A small network was shown many inputs. Here are its activations along a few directions, one row for each input.
Each table varies a few parts of the input and shows all the possible inputs, shuffled.
Descriptions start from the smaller parts, as in this example, which fits no table here: one of 6 places along a line, together with either a single point or one of 11 places around a ring or (one of 3 separate values, together with one of 8 places around a ring).
Shared parts are said once, and a part with two or three values counts as separate values.
In the rows, 128 means zero.

Other details of the inputs shift rows strongly along two fixed directions, in all tables alike. That doesn't count.

Rows:
x1: [137 105 116 132 125 126  75 130 106 115 114 112 152]
x2: [149 121 153 113 101 122 196 116 123 163 130 139 111]
x3: [ 58 208 123 145 124 155 112 125 153  96 136 170 117]
x4: [156 100 116 134 163 117 118 136 147 128 127 116 135]
x5: [132  93  99 138 151 128  86 118 125 114 119  97 145]
x6: [ 59 213 124 154 129 156 111 128 155 102 137 172 114]
x7: [137 112 125 119 123 125  78 132 100 112 113 105 150]
x8: [146 133 142 104 102 135 187 119 121 161 138 146 123]
x9: [154 123 129 112 149 125 199 124 152 148 149 154 113]
x10: [124 102 140 121 114 117 117 142 109 125 116 108 129]
x11: [125 108 121 130 128 126  78 135 104 119 106 101 147]
x12: [ 61 219 128 138 121 153 109 131 152  95 135 162 113]
x13: [159 104 111 129 159 114 117 140 143 124 132 118 134]
x14: [147 114 128 120 153 125 206 125 155 160 143 149 114]
x15: [ 85 218 109 158 145 152 111 122 177 100 160 162 109]
x16: [147 123 147 107 106 138 192 116 124 167 131 144 120]
x17: [139 120 141 107 108 138 192 110 117 157 139 156 127]
x18: [129 110 133 129 118 113 115 130 108 129 112 110 129]
x19: [132 106 120 139 131 131  73 129 112 116 109 111 150]
x20: [122 110 126 129 119 110  81 132 105 107 104  99 137]
x21: [142 130 151 107 101 119 190 116 115 152 137 142 114]
x22: [ 79 218 112 155 149 153 109 118 172  94 159 163 110]
x23: [151 116 126 126 133 139 194 102 149 167 148 142 117]
x24: [142  89 103 131 168 114  91 141 135 107 114 102 143]
x25: [132 110 139 128 122 114  77 149 102 107 117  99 138]
x26: [137  98 108 140 150 129 118 115 130 137 128 109 138]
x27: [142 115 127 131 116 109  79 136 105 111 112  98 140]
x28: [138 108 145 129 117 120 112 145 115 130 118 108 129]
x29: [136 107 157 112 103 123 202 132 119 170 134 137 110]
x30: [144 109 141 124 111 116 115 147 110 128 123 107 132]
Each input here is: one of 5 places around a ring, together with either one of 2 separate values or one of 4 places along a line.
- Changing only the place on the ring of 5 turns x20 into x18. The same change can be made to x10. Which row results? => x29
- Which other rows agree with x2 in the place on the ring of 5? List them by row number. => x4, x16, x19, x23, x28
- Which other rows does x15 become when the choice among 2 separate values takes its other values? List them by row number. => x13

Rows:
x31: [125 125 152 118 105 127 176 127 124 153 130 141 110]
x32: [157  98 132 108 112 121 141 122 105 145 123 118 136]
x33: [144  99 121 121 129 136 137 119 119 145 124 120 140]
x34: [ 96 177 144 132 114 135 152 133 138 127 139 151 109]
x35: [115 141 116 144 153 120  59 152 139  88 121 109 137]
x36: [123 155 128 134 128 132 156 125 149 134 142 152 116]
x37: [105 167 130 130 137 132 148 133 153 117 142 159 116]
x38: [103 148 104 151 141 139  56 130 133  97 124 118 142]
x39: [120 130 127 118 128 141 166 120 134 140 138 149 124]
x40: [155  79 127 114 136 121 143 125 112 142 121 118 137]
x41: [ 76 234 134 145 119 151 115 129 157  95 152 171 110]
x42: [151 102 127 124 135 121 135 130 126 140 124 122 136]
x43: [ 88 169 125 130 123 145 153 114 143 122 125 159 118]
x44: [131 111 124 127 126 115  74 136 103 113 108  98 144]
x45: [122 126 121 132 126 119  66 139 108 103 117 106 141]
x46: [142  88 143 118 111 117 139 131 108 145 116 111 131]
x47: [132 135 127 128 127 135 163 117 136 147 138 145 118]
x48: [153  88 140 117 112 118 148 126  99 146 116 110 136]
x49: [141  96 121 128 127 132 138 108 119 146 129 114 136]
x50: [157  92 127 125 134 115 143 124 125 141 130 104 127]
x51: [107 153 116 142 128 127  44 142 121  82 117 112 138]
x52: [ 99 165 148 134 110 136 154 137 141 130 133 148 107]
x53: [153 104 129 120 136 120 140 133 131 138 127 116 129]
x54: [148 124 134 120 126 125 185 125 142 154 141 138 113]
x55: [127 104 110 132 141 129  75 132 116 113 113 105 150]
x56: [152  97 126 123 134 127 135 123 118 145 122 119 135]
x57: [120 130 112 151 145 119  64 132 131  99 123 107 137]
x58: [148  97 130 115 140 116 141 137 127 131 127 118 129]
x59: [133 106 114 134 145 121  75 136 117 111 112 106 144]
x60: [107 196 141 131 115 145 133 123 147 116 145 165 117]
x61: [116 156 128 137 129 138 155 112 144 136 143 146 111]
x62: [152 106 135 110 126 122 186 124 132 156 134 142 122]
- What is each input in this table made of? => either a single point or one of 11 places along a line or (one of 4 places along a line, together with one of 5 places along a line)
- Start at x61 and move only the place on the line of 5, one step at a time. The first step leads to x47. Which rows follow, in order? => x56, x59, x40
- Which other rows does x53 become when the place on the line of 4 takes its other values? List them by row number. => x33, x42, x56
